These are the activations of a small neural network, seen along a few directions. Each row is one input.
In each table, some parts of the input vary, and every possible input appears once, in random order.
Descriptions start from the smaller parts, as in this example, which fits no table here: one of 2 separate values, together with either a single point or one of 9 places along a line or (one of 6 places along a line, together with one of 8 places around a ring).
Shared parts are said once, and a part with two or three values counts as separate values.
(in the rows, 100 means zero)

Other details of the inputs shift rows strongly along two fixed directions, in all tables alike. That doesn't count.
To show where, the next rows are all for the same input, with only those details redrawn:
112; 117; 43; 49; 147; 140; 78; 82; 96; 96; 133; 98; 81
107; 85; 101; 98; 69; 86; 120; 127; 102; 80; 88; 88; 105
56; 116; 117; 98; 99; 48; 120; 74; 99; 110; 41; 18; 126
117; 77; 100; 100; 59; 91; 122; 140; 103; 73; 96; 102; 101
103; 88; 99; 96; 75; 86; 118; 121; 101; 83; 86; 84; 105
56; 116; 118; 99; 99; 48; 121; 74; 99; 110; 40; 18; 126
57; 115; 118; 99; 98; 47; 121; 75; 100; 110; 40; 18; 126
109; 119; 45; 49; 149; 137; 78; 79; 96; 99; 129; 93; 82

Rows:
row 1: 112; 62; 123; 116; 53; 114; 110; 167; 114; 79; 129; 150; 93
row 2: 132; 104; 39; 50; 134; 154; 79; 104; 97; 84; 150; 126; 73
row 3: 102; 124; 68; 64; 147; 141; 70; 61; 85; 115; 133; 122; 76
row 4: 137; 98; 68; 92; 148; 152; 59; 95; 109; 100; 161; 154; 75
row 5: 109; 118; 73; 83; 163; 143; 65; 58; 111; 124; 139; 119; 75
row 6: 127; 84; 98; 112; 55; 95; 126; 129; 95; 83; 89; 111; 101
row 7: 44; 155; 89; 76; 185; 112; 72; 18; 95; 158; 87; 53; 102
row 8: 37; 125; 144; 129; 103; 48; 108; 63; 106; 133; 47; 51; 131
row 9: 135; 65; 123; 140; 60; 103; 103; 142; 120; 79; 123; 156; 94
row 10: 118; 93; 96; 114; 70; 79; 115; 117; 95; 83; 85; 101; 112
row 11: 88; 95; 125; 125; 86; 94; 106; 114; 102; 109; 92; 112; 111
row 12: 89; 91; 127; 125; 69; 93; 114; 117; 108; 107; 94; 121; 103
row 13: 139; 59; 125; 141; 63; 108; 107; 149; 113; 82; 121; 151; 96
row 14: 137; 99; 69; 85; 146; 164; 67; 92; 108; 108; 160; 151; 67
row 15: 120; 127; 41; 65; 141; 132; 77; 70; 93; 100; 128; 112; 86
row 16: 95; 79; 134; 119; 93; 89; 101; 116; 120; 99; 101; 93; 101
row 17: 92; 82; 128; 103; 73; 90; 107; 125; 95; 88; 98; 102; 100
row 18: 115; 95; 95; 111; 75; 86; 117; 112; 92; 89; 82; 93; 111
row 19: 114; 80; 124; 120; 63; 94; 110; 129; 86; 87; 99; 127; 103
row 20: 54; 156; 85; 69; 179; 98; 65; 12; 84; 138; 89; 56; 102
row 21: 92; 91; 127; 130; 78; 87; 105; 121; 105; 101; 96; 121; 113
row 22: 130; 70; 120; 118; 48; 112; 115; 146; 89; 79; 114; 152; 89
row 23: 112; 96; 95; 106; 67; 86; 121; 107; 97; 92; 82; 97; 104
row 24: 54; 120; 141; 121; 103; 45; 105; 64; 86; 119; 47; 48; 129
The inputs of row 22 and row 14 match in every part but one. If row 20 is changed in the same way as row 22 into row 14, which row does it become?
Answer: row 9
Describe the family of inputs behind these rows.
Answer: one of 4 places along a line, together with either a single point or one of 5 places around a ring
Start at row 10 and move only the place on the ring of 5, one step at a time. The first step leads to row 18. Which rows follow, in order?
Answer: row 6, row 23, row 15

Rows:
row 25: 130; 75; 92; 96; 73; 109; 109; 142; 108; 75; 118; 115; 91
row 26: 87; 138; 54; 42; 167; 143; 65; 53; 81; 116; 127; 100; 81
row 27: 68; 119; 134; 131; 80; 55; 114; 75; 86; 121; 50; 72; 128
row 28: 142; 80; 95; 121; 77; 108; 104; 124; 105; 79; 114; 135; 93
row 29: 118; 74; 96; 88; 70; 113; 112; 142; 101; 76; 118; 118; 90
row 30: 141; 80; 88; 108; 71; 106; 111; 129; 109; 73; 113; 125; 95
row 31: 136; 73; 93; 108; 77; 106; 106; 131; 115; 77; 120; 121; 93
row 32: 138; 87; 97; 122; 71; 112; 105; 118; 93; 92; 111; 148; 97
row 33: 87; 115; 91; 96; 161; 102; 75; 61; 118; 119; 105; 72; 98
row 34: 119; 87; 90; 93; 63; 111; 110; 134; 81; 79; 113; 143; 94
row 35: 67; 110; 113; 101; 77; 52; 130; 89; 84; 104; 44; 46; 125
row 36: 51; 105; 153; 132; 97; 61; 111; 87; 113; 126; 63; 64; 120
row 37: 134; 84; 105; 122; 77; 114; 102; 121; 99; 89; 116; 146; 96
row 38: 59; 117; 132; 118; 77; 54; 117; 82; 78; 116; 51; 69; 127
row 39: 81; 134; 67; 55; 172; 144; 58; 53; 88; 128; 138; 106; 78
row 40: 59; 109; 148; 131; 91; 57; 111; 80; 101; 124; 61; 66; 121
row 41: 94; 143; 63; 68; 171; 142; 59; 45; 88; 127; 133; 114; 84
row 42: 101; 129; 62; 81; 136; 101; 92; 51; 97; 114; 89; 70; 101
row 43: 112; 77; 106; 93; 69; 116; 104; 140; 98; 81; 121; 136; 88
row 44: 136; 82; 85; 95; 70; 108; 113; 140; 101; 71; 113; 121; 92
row 45: 122; 72; 116; 123; 91; 115; 97; 131; 118; 95; 125; 141; 93
row 46: 43; 104; 152; 120; 91; 63; 113; 93; 108; 121; 60; 60; 117
row 47: 96; 118; 85; 96; 152; 102; 78; 55; 107; 118; 101; 75; 97
row 48: 71; 95; 132; 122; 97; 52; 113; 91; 124; 106; 59; 39; 126
row 49: 130; 77; 111; 122; 84; 114; 99; 125; 107; 93; 123; 144; 92
row 50: 123; 80; 90; 89; 66; 112; 116; 141; 93; 71; 113; 124; 93
row 51: 65; 97; 131; 110; 93; 56; 115; 101; 117; 105; 56; 31; 123
row 52: 139; 85; 76; 95; 65; 107; 117; 138; 94; 73; 109; 125; 94
row 53: 115; 141; 38; 70; 176; 137; 63; 34; 91; 122; 120; 96; 83
row 54: 81; 125; 52; 40; 180; 151; 63; 65; 102; 113; 139; 78; 79
row 55: 104; 73; 111; 94; 74; 121; 102; 145; 109; 83; 123; 132; 88
row 56: 55; 114; 141; 117; 82; 57; 115; 84; 87; 114; 54; 66; 123
The inputs of row 25 and row 51 match in every part but one. If row 47 is changed in the same way as row 25 into row 51, which row does it become?
Answer: row 33
Describe the family of inputs behind these rows.
Answer: one of 4 places along a line, together with one of 8 places around a ring
Start at row 38 and move only the place on the ring of 8, one step at a time. The first step leads to row 34. Which rows follow, in order?
Answer: row 35, row 52, row 42, row 53, row 32, row 27
Which other rows does row 46 become when the place on the line of 4 takes its other values? List them by row number.
Answer: row 38, row 39, row 56
Start at row 41 and move only the place on the ring of 8, one step at a time. The first step leads to row 37. Which rows follow, in order?
Answer: row 28, row 30, row 44, row 50, row 26, row 56
